Each row below holds a small network's activations on one input, seen along a few directions.
Each table varies a few parts of the input and shows all the possible inputs, shuffled.
A made-up example of a description, with smaller parts first: one of 8 places around a ring, together with either a single point or one of 11 places around a ring or (one of 3 separate values, together with one of 4 places along a line).
Shared parts are said once, and a part with two or three values counts as separate values.

Other details of the inputs shift rows strongly along two fixed directions, in all tables alike. That doesn't count.

Table:
row 1: [  7  16 -25   7  14 -12 -10 -22  12 -13  -1   3]
row 2: [-21 -26  18  -3 -30  14   0  21  -5  21 -19  -1]
row 3: [-16  10 -19  -7 -35  -3 -16  -2  22  -8 -24  13]
row 4: [  4   4 -10  -2  11  -3   2  -2  -5  -8  -3   0]
row 5: [  3  21 -42   3  17  -5  -7  -9  20 -27   4  -6]
row 6: [ 21  21 -13   5  33 -19  -4 -22   0 -15  20  -3]
row 7: [ 15 -27  52   5  23  11  22   9 -40  14  18  -3]
row 8: [ 17 -22  39  10  33   5  20   2 -35   6  14  -4]
row 9: [ 10   3  -7   1  25 -10   2  -7 -10   2  16 -10]
row 10: [  6  18 -35   0  18  -8  -7  -6  11 -19   0  -3]
row 11: [-26 -23  21  -5 -47  22  -5  24   3  17 -12   0]
row 12: [  4  15 -15   2   1  -6 -10 -15  10  -7   2   6]
row 13: [ 14  17  -9  12  31 -10  -2 -14   4 -12   5   1]
row 14: [ -4 -19  39   0  -5  11  10  18 -18  10  -8   5]
row 15: [-17 -15  20  -8 -34  12  -1  15  -7  17 -14   6]
row 16: [  8  12 -23   4  21  -9  -3 -14   2  -9   1  -3]
row 17: [-10  -2   8  -5 -24   4  -6   7   4  -3 -16  11]
row 18: [  7   5  -1   0  10 -12  -3 -13  -4   1  10  -2]
row 19: [ -1 -11   0   8  12   8   5   5  -4   0   5 -11]
row 20: [ 16  -6  11   1  37  -8  15  -7 -29   5  21 -10]
row 21: [-28  13 -25  -6 -50  -2 -27   2  35   1 -14   0]
row 22: [-23 -15  13  -8 -44  14  -9  21   4  17 -17   4]
row 23: [ -7  28 -19   1 -16  -4 -21  -8  28 -10  -9  13]
row 24: [ 10 -21  49   4  21   5  17   8 -33  17  14  -3]
row 25: [ 22   5 -16 -10  15   2  24  -4  15  -5  14  -7]
row 26: [-11  -3 -12  -8 -38   3  14  14  21   9  -9   6]
Each input here is: either one of 2 separate values or (one of 4 places along a line, together with one of 6 places along a line).
A walk changes only the place on the line of 6. It starts at row 14 and steps to row 17. List the rest of the walk in order.
> row 3, row 4, row 10, row 5

Table:
row 27: [ 13 -19  15  -1  29   8  20  10 -26   3  19 -15]
row 28: [ -1  -2  -2  -7 -12  -2   7   3   3   4  -6   2]
row 29: [-4 -8 -3 -2 -9  8  4  7  8 -3 -5 -3]
row 30: [ -1  -2  -1  -3 -11   3   8   3   8   3  -6   6]
row 31: [ -6   3   9  -1 -12  -3  -7  -3   1   2  -3   6]
row 32: [ 14 -20  15   1  32   5  24   7 -30   3  10 -11]
row 33: [ -9   0   6   4  -7  -1 -12   2  -2   0  -6   4]
row 34: [ -3   0  -4  -7 -12   0   6   6   4   6  -2   2]
row 35: [-6 -4 -4  1 -9 10  1 10  8  1  1 -6]
row 36: [ 26  19  -9  11  49 -17   1 -22  -9 -15  24  -1]
row 37: [ -3   0   7  -3 -14  -1  -6  -5  -1   3  -5   7]
row 38: [-5 -6 -5  0 -8  8  5  7  5  0 -9  3]
row 39: [ -3  -2  -2  -9 -14   2   3   6   6   4   2  -2]
row 40: [ -7   0   7   3  -7   0 -13   1  -2   1  -9   4]
row 41: [ -1   3  10   0 -10  -4  -8  -3   1   4  -5   7]
row 42: [-11  -8  -4   3  -7   2  -8   1   1   7  -6  -6]
row 43: [-10   0   6   3  -8   0 -11   0  -3  -1  -6   3]
row 44: [ 13 -19  16   2  34   7  24  11 -31   6  16 -12]
row 45: [ -1  -4   0  -4 -13   4   7   3  11   1  -2   1]
row 46: [  9  29 -37   5  20 -15 -19 -25  13 -24   2   2]
row 47: [ 10  31 -43   4  18 -20 -13 -27  23 -14   9  -3]
row 48: [-4  5 13  0 -8 -1 -7 -1  3  3 -7  8]
row 49: [ -9   3   9   3  -5   2 -12   2   0   0 -11   5]
row 50: [ -3  -1   1  -2 -14   6   5   6  10   5   3  -2]
Describe the family of inputs behind these rows.
> one of 2 separate values, together with either a single point or one of 5 places along a line or one of 6 places around a ring
Changing only the choice among 2 separate values turns row 48 into row 49. The same change can be made to row 39. Which row results?
> row 27
A walk changes only the place on the ring of 6. It starts at row 34 and steps to row 28. List the rest of the walk in order.
> row 30, row 45, row 50, row 39
A walk changes only the place on the ring of 6. It starts at row 29 and steps to row 35. List the rest of the walk in order.
> row 27, row 44, row 32, row 38
